Each row below holds a small network's activations on one input, seen along a few directions.
In each table, some parts of the input vary, and every possible input appears once, in random order.
Descriptions start from the smaller parts, as in this example, which fits no table here: one of 6 places along a line, together with either a single point or one of 11 places around a ring or (one of 3 separate values, together with one of 8 places around a ring).
Shared parts are said once, and a part with two or three values counts as separate values.

Other details of the inputs vary at random and push rows far along two fixed directions, the same in every table; ignore that.
To show where, the next rows are all for the same input, with only those details redrawn:
[-18  12   5  57  18 -47 -11  19 -36 -50  16 -34  44  -5]
[-10 -55  17 -26  53  64 -23  -3 -39  -6  -6 -16  28  19]
[ -9 -60  16 -23  52  64 -22  -1 -38  -8 -11 -23  32  24]
[-11  -8  -1  83  10 -66  -6  38 -30 -68 -11 -79  65  21]
[-27  33  18  -9  40  10 -22 -19 -48  -9  62  52   1 -47]

Table:
r1: [ 14  67  -2   3  -5  19  27 -23   4  38  45  46 -56 -29]
r2: [ 18  31  -8  59 -46 -76  38  25  46  12 -12 -28   2  -7]
r3: [ 32 -52   5 -33  -1  52  19   0  42  62 -51 -19 -11  32]
r4: [ -7  46  -7   4  63  19  -8   2 -24  11  55  54 -10 -56]
r5: [-70  38   6 -28   8   8 -12   0 -43 -21  20  71 -18 -52]
r6: [  5 -52 -16 -17  68  74  12   7 -19  16 -16 -13  11   7]
r7: [-69  36   1 -22  12   6 -12  -1 -52 -14  18  80  -8 -48]
r8: [  0   3  18 -25   7 -33 -14 -17  31 -39  30  40  26 -47]
r9: [-10 -55  17 -26  53  64 -23  -3 -39  -6  -6 -16  28  19]
r10: [  3  29 -16  68 -52 -61  15   3   3 -35  10 -55   1  29]
r11: [ -8 -38  -8 -58 -27  59 -11  10 -24  19 -58 -22 -12  52]
r12: [ 13  25  14 -39 -24 -40  -5 -39  23  37  44  77 -36 -27]
r13: [ 11 -53  -3 -26 -14  68   4 -19   2  12 -17 -40 -14  60]
r14: [ -3 -11  -2  16  -9 -78   9  -1  24 -53   5   6  55 -23]
r15: [-54  25   7  35 -10 -42 -17  39 -20 -71 -20 -17  13 -18]
r16: [  4 -80 -15 -25  46  53   9  16  39   7 -56 -33  38  15]
r17: [ -1  58   2  -9 -13   4 -11 -48 -15  18  51  45 -51 -13]
r18: [ 22  44 -18  82 -36 -52  47  25  19 -15  -1 -53  -6  16]
r19: [ 18  36   2   7 -20 -24  20  -6  36  48   4  26 -27 -24]
r20: [ -7 -58  23 -34  42  71 -20  -8 -19 -25  -7 -37   3   8]
r21: [-31  61  -7 -42 -46   1  -6  -7 -33  17  25  58 -43 -27]
r22: [  8 -87   2 -56  29  30  -4 -20  13  -5 -28  21  56  12]
r23: [  23   10    0   33  -46 -106    4   -1   35   -7   -2   -9    7   14]
r24: [  8  18  12 -41 -34 -36   4 -33  26  34  53  77 -34 -30]
r25: [ -2  39  -1 -12  44  10 -31   2  35   4  42  68  -2 -80]
r26: [-34  27  11 -15  26  10  -3 -28 -40 -16  62  43 -15 -55]
r27: [-15 -65   5 -27  44  63  -3 -11 -40  -7 -11 -21  25  18]
r28: [  9  20  13 -40 -32 -37   2 -34  25  35  51  77 -35 -30]
r29: [ -2 -41 -11 -38 -28  40 -13  19 -23   9 -75 -45   0  66]
r30: [ 23  38  -7  61 -37 -80  27  18  43  16 -19 -26   0  -4]
r31: [ 23  45 -18  83 -34 -53  44  23  18 -14  -4 -53  -7  17]
r32: [ 20  33  -8  59 -43 -77  35  23  45  13 -14 -28   2  -6]
r33: [-54  40  24 -16  16  17 -49  11 -37 -27  21  73 -19 -58]
r34: [ -6  52   0 -10 -23   9  -1 -43 -11  15  59  44 -49 -17]
r35: [-12  40   0 -21  38   7  -9  -5  40   2  42  60 -13 -78]
r36: [  17    0  -23  105  -54  -87   14   26   10  -58  -40 -123   32   73]
r37: [  2  -2   7 -12  18 -39 -16 -13  13 -26  21  53  55 -30]
r38: [ 36 -31  -4 -14  14  78  20  -8  12  43 -37 -33 -26  49]
r39: [-47 -47  12 -36  37  66 -32  23 -40 -11 -48  15  22  24]
r40: [  2 -56 -11 -42 -22  51 -16  20 -23  11 -88 -56   3  79]
r41: [-14  41 -10  -1  49  19  13  -8 -18   4  54  45 -25 -64]
r42: [   9   -3  -23   97  -65  -77   25   28   13  -58  -22 -112   28   61]
r43: [ 26  42  -7  62 -33 -82  21  15  41  19 -23 -25   0  -3]
r44: [ -4  42   1   0  52  24  -3  -1  -4 -10  51  29 -33 -63]
r45: [ -9 -60 -13 -47 -40  57   2  26 -17   7 -68 -52   3  66]
r46: [  9  36 -14  69 -42 -65   5  -3  -1 -32   3 -53  -2  33]
r47: [ 23  60  -5  24  -2   1  19 -16   4  30  18  16 -43  -8]
r48: [ 11 -67 -15 -20  61  54 -13  23  33  13 -49 -16  51  19]
r49: [  22   -5   -2   33  -53 -102   12    8   38  -12   -5  -22   14   21]
r50: [ 28  52 -17  85 -25 -58  32  17  14  -9 -11 -51  -8  19]
r51: [ -7 -36  -8 -57 -24  58 -14   9 -25  20 -60 -22 -12  53]
r52: [ 18   2   8 -15 -34 -55   1 -20  30  19  18  32 -14  -1]
r53: [  8  46   5 -17 -23  -5  28 -15  34  58  36  62 -43 -49]
r54: [-29  62  -7 -41 -43   0  -8  -8 -34  17  23  58 -43 -26]
r55: [ 28 -87   9 -54 -24  22   7 -10  38  32 -26 -10   1  48]
r56: [ -5  53   1 -10 -20   7  -4 -44 -12  16  57  44 -50 -16]
r57: [  6  15  12 -41 -40 -33   9 -29  27  32  57  77 -34 -32]
r58: [ -8  12 -31  51  17 -61  17  26  28 -21  -9  -4  48 -33]
r59: [ 15  68  -2   4  -3  18  24 -25   3  39  42  46 -57 -28]
r60: [  3 -59  28 -24  44  73 -42  -1 -28 -19  -6 -27  14   3]
r61: [-12 -43  -9 -59 -34  62  -3  14 -22  17 -51 -22 -11  50]
r62: [  35    4  -14   94  -43 -100   30   43   51   -6  -65  -93   31   38]
r63: [ 24 -76  22 -57  32  45 -40 -11  29 -18 -21  14  49  -1]
r64: [ 31  56 -16  86 -21 -60  27  14  12  -7 -15 -50  -9  20]
r65: [ 21 -45   3 -16  73  85 -28  18  -4   2 -10 -20  -1  -6]
What do these inputs look like to the network?
> one of 5 separate values, together with either one of 5 places around a ring or one of 8 places along a line
Changing only the choice among 5 separate values turns r10 into r1. The same change can be made to r46. Which row results?
> r47
Changing only the choice among 5 separate values turns r29 into r62. The same change can be made to r54. Which row results?
> r3
Which other rows does r39 become when the choice among 5 separate values takes its other values? List them by row number.
> r4, r9, r37, r48
Which other rows agree with r57 in the choice among 5 separate values? List them by row number.
> r8, r12, r14, r22, r23, r24, r28, r37, r49, r52, r55, r63

Table:
r66: [  9 -47 -10  30   6  -6   4  34  10 -25 -56 -74  39  43]
r67: [  1 -55  10 -46  20  59 -16 -10  -3  10 -22  -3   3  23]
r68: [ 36 -55   5 -42   0  43  11 -17  32  44 -15  -7 -12  31]
r69: [ -1  38  -5  59 -15 -72   1  15   2 -43  20 -20  18 -18]
r70: [  9 -24 -10  53  -3 -27  12  25  -1 -30 -36 -76  35  39]
r71: [ 22  39  -6  60 -36 -93  25   8  38  -1  15 -19   3 -10]
r72: [  0  -8  -3  18   9  -1   4  11  -1 -10 -12 -20  11   8]
r73: [ -9  53  -3  43 -17 -64   1   1 -13 -26  36  11   3 -25]
r74: [-14  40   0  28 -14 -53  -4   0  -8 -24  27  14   2 -23]
r75: [ 24 -36  -1 -26 -16   6  12 -17  34  26 -15  -1  -7  24]
r76: [  2 -60   2 -52  29  81  -8  -2  -6  27 -35  -6   3  28]
r77: [  7 -34   4 -21  18  46  -4  -8 -11   9 -10 -14   3  22]
r78: [ -9  34   7 -20  18  23  -3 -26 -16  19  44  53 -25 -37]
r79: [-16  27   9 -30   7  14 -11 -27 -18  14  41  60 -24 -31]
r80: [-10  40   7 -14  17   8  -7 -22  -7   7  49  53 -20 -47]
r81: [-15  41  -2  30 -16 -52  -1  -1 -13 -20  27  13   1 -19]
r82: [ -3  77  -1 -18 -20   3   5 -23  -4  40  38  66 -62 -39]
r83: [-13  45  -5  28  -7 -49   0  11  -1 -19  22  18   4 -36]
r84: [ -1 -24  -6   9   5   0   1  19   2 -11 -30 -31  21  17]
r85: [ -6   7  11 -41  17  38 -14 -27 -15  17  33  50 -22 -22]
r86: [  8 -20  -2  22   2  -9  -2  12   1 -23 -15 -41  22  20]
r87: [ -7  -8  13 -53  35  68 -12 -23  -2  28  22  55 -23 -27]
r88: [  0 -35  -4  21  -9 -14   4  23  -5 -22 -41 -55  31  42]
r89: [ -4  -6  14 -54  23  52 -19 -28 -10  19  27  51 -21 -21]
r90: [  0 -15  -1   9  13  11   1   9   2  -7 -11 -16  10   6]
r91: [ -2 -10  -9  62 -25 -68   9  37   1 -47 -36 -71  43  32]
r92: [ 23 -26 -12  46 -32 -14  19  32  15  -6 -66 -90   6  64]
r93: [  1 -56   4 -46  27  67 -11   1   3  16 -31  -4   6  16]
r94: [-17  51  -4  25 -15 -50   3   4 -14 -12  28  25  -2 -34]
r95: [ -2 -28  -2 -19  15  33  -4   6  -4   8 -22  -7   7  12]
r96: [ 31 -40 -12  27 -32 -38  20  19  45  -2 -55 -58  31  47]
r97: [  9 -41  -3  24  -2 -10  -3  19   2 -28 -35 -61  33  39]
r98: [ -6  36 -13  61 -12 -69  12  25  -3 -31  -1 -28  19  -6]
r99: [ 15 -45 -12  13 -39   7  16  24  13  -3 -70 -84  11  78]
r100: [  5 -51  -7  30  -9 -14   2  24  -3 -27 -50 -76  37  59]
r101: [-10  49  -3  45  -5 -55   4   9   3 -27  28  11   4 -37]
r102: [ -8  17   7 -26  23  33  -4 -18  -9  18  28  48 -21 -31]
r103: [  4 -18   3   2   4   2  -8   2  -2 -14  -6 -16  12  11]
r104: [  0 -64   9 -56  21  76  -9  -7 -10  21 -32  -5   3  34]
r105: [  1 -57   2 -45  27  69  -9   2   0  19 -33  -7   6  22]
r106: [-11   4  12 -34  11  21 -17 -20  -7   6  24  43 -14 -23]
r107: [-11  55  -4  46  -5 -58   5   7   0 -25  32  14   2 -39]
r108: [ 14  52  -7  26 -32 -68  15  -6  35  14  22  33  -9 -30]
r109: [ 15 -40  -2 -39 -16  65   5 -10   1  35 -29 -23 -29  52]
r110: [-16  49  -2  23 -12 -53  -3   6  -3 -20  29  28   1 -42]
r111: [ 20   3   6 -45  -9  14   8 -35  24  45  33  55 -35 -17]
r112: [-17  59   3 -13  14  -9  -8 -15  -6   8  54  73 -27 -64]
r113: [ 11  51  -7  32 -45 -89  22  -7  32  -3  24  22  -5 -24]
r114: [  5 -52   2 -42  32  69  -6   1  -1  19 -30  -8   3  23]
r115: [  3 -41  -7  26  -6 -16   1  32   5 -27 -50 -64  39  37]
r116: [ 10 -39  -8  43 -10 -24   5  26  -4 -32 -42 -79  38  54]
r117: [ 10 -55   9 -46  29  77 -10 -13  -7  18 -18  -9   1  29]
r118: [-14   6  13 -48  14  35 -13 -21 -11  17  24  55 -19 -27]
r119: [-16  54  -7  28  -9 -47   5   6 -11 -10  28  25  -3 -36]
r120: [ -1 -50   4 -44  19  62  -8  -2  -7  19 -27  -3   5  21]
r121: [ -1  59 -16  55 -59 -74  18  19   7 -14  -5 -23  -9   4]
r122: [-11  49  -7  34  -3 -47   6   9  -7 -14  24  15  -1 -29]
r123: [-15  17  12 -38   8  22  -9 -19 -15  15  29  54 -18 -29]
r124: [ -9  58  -2  44  -6 -56   4   0  -4 -23  39  13   1 -38]
r125: [ -2 -20  -5  16  -4 -13   0  20  -1 -17 -27 -33  24  17]
r126: [  7 -67   1   4   1   8  -5  25   8 -25 -58 -65  38  48]
r127: [-10  33 -10  61 -25 -84   4  29   2 -43  -1 -26  27 -13]
r128: [ -8  13   5 -21  21  33   0 -16 -13  19  23  40 -20 -23]
r129: [-17  56  -5  34 -17 -61   4   7 -11 -18  29  22   2 -35]
r130: [ 19 -36   1 -32  -5  69   8  -9   4  41 -35 -29 -32  45]
r131: [-14  45  -4  33 -15 -62  -2  13   0 -27  23  15   8 -37]
r132: [  3  67 -20  72 -58 -89  20  26   9 -20  -8 -32  -7   1]
r133: [  8 -25  -8  52  -2 -28  10  25   3 -32 -35 -75  36  36]
r134: [  6 -67  -1   7   0  10  -1  26   4 -22 -60 -70  38  55]
r135: [ 34 -59   8 -40   9  53   9 -10  39  51 -33  -8  -7  34]
r136: [-14  60   6  -7  12  -5  -3 -26 -14  10  62  65 -28 -57]
r137: [ -1 -32   1 -22  17  32  -8   7   5   2 -20  -4  10   5]
r138: [ 0 -2  1  6 13  6 -1 -1  0 -7  5 -7  6 -4]
r139: [ -1  -6  -4  11  10  -6  -1  14   4 -12 -12 -15  12   1]
r140: [  5 -15 -12  61  -6 -40  13  33   4 -35 -35 -69  35  31]
r141: [  8 -55   8 -39  34  71  -9  -8   4  13 -21 -13   5  20]
r142: [-12  40  -3  57 -27 -88   3  22   0 -46  10 -16  22 -18]
r143: [ 18  18   5 -34  -2  11   6 -24  32  51  21  57 -30 -24]
r144: [  6 -33  -3 -42 -19  59   3 -13   3  34 -27 -13 -30  46]
r145: [-13  40   4 -19  17   4  -9 -13  -2   9  41  61 -21 -51]
r146: [  2  46   2 -24 -22  21   7 -27  -8  38  38  43 -60 -17]
r147: [ -3  13  10 -31  19  31 -12 -23  -9  11  36  44 -18 -28]
r148: [-14  56   8 -13   3 -10  -9 -26 -19   6  62  69 -27 -50]
r149: [ -8  62  -3  44 -12 -62   3  -1 -12 -23  45  15  -2 -34]
r150: [  1 -61  10 -47  20  64 -15  -9  -4  11 -26  -8   5  30]
r151: [ -8   6   6 -48  29  53  -7 -19 -11  30  21  53 -25 -26]
r152: [  6 -27   4 -15  16  33  -6  -5  -5   1  -6 -12   5  14]
r153: [-11  -5  12 -54  18  50 -16 -29 -16  24  24  52 -23 -15]
r154: [ -2  -5  11 -54  27  69  -9 -32 -21  33  28  48 -27 -13]
r155: [ -4  -8  12 -58  24  65 -14 -32 -21  31  26  52 -26 -11]
What do these inputs look like to the network?
> one of 9 places around a ring, together with either one of 2 separate values or one of 8 places along a line
Changing only the place on the ring of 9 turns r114 into r102. The same change can be made to r145. Which row results?
> r87
Changing only the place on the ring of 9 turns r70 into r119. The same change can be made to r138. Which row results?
> r83
Changing only the place on the ring of 9 turns r147 into r93. The same change can be made to r149. Which row results?
> r95
Which other rows does r115 become when the place on the line of 8 takes its other values? List them by row number.
> r94, r110, r120, r125, r127, r129, r131
Which other rows agree with r153 in the place on the ring of 9? List them by row number.
> r67, r74, r75, r79, r81, r100, r106, r144, r150
Start at r92 and move only the place on the ring of 9, one step at a time. The first step leads to r82. Which rows follow, in order?
> r132, r121, r99, r144, r109, r146, r130
Which other rows agree with r103 in the place on the ring of 9? List them by row number.
> r73, r85, r89, r97, r109, r111, r116, r148, r155
Which other rows does r146 become when the choice among 2 separate values takes its other values? List them by row number.
> r68

Table:
r156: [ 24 -50  10 -83  16  94   2 -34  22  68 -11  32 -34  20]
r157: [-13  39  -6  53  -9 -65   2  15  -7 -39  19  -8  17 -23]
r158: [ -5  16  -7  57 -15 -61   4  22  -4 -42  -4 -41  26   6]
r159: [-23  71   0  25   0 -53  -4  -3 -15 -21  55  50  -7 -64]
r160: [-17  10  15 -68  37  69 -19 -32 -21  31  41  83 -30 -45]
r161: [  5 -86   9 -63  41 103 -15  -6  -7  20 -41 -16   9  39]
r162: [-22  60  10 -26  12   6 -13 -29 -22  13  65  86 -32 -62]
r163: [  4  53 -11  48 -48 -78  18  11  12  -9   9 -11  -9  -5]
r164: [ 24 -31 -15  54 -31 -35  17  35  24 -18 -63 -96  24  63]
r165: [-14  39   0  24  -1 -39  -3   2 -12 -21  29  17   4 -30]
r166: [-12   1  12 -55  29  57 -14 -28 -17  25  32  59 -23 -28]
r167: [ 11  30  -5  18 -40 -49  13  -2  22   9   6   6 -14  -2]
r168: [  10 -111    3  -32   37   81  -11   20    0   -3  -77  -69   40   66]
r169: [ 27 -41 -15  47 -29 -29  23  30  25 -13 -61 -92  29  63]
What do these inputs look like to the network?
> either one of 5 places around a ring or one of 9 places along a line
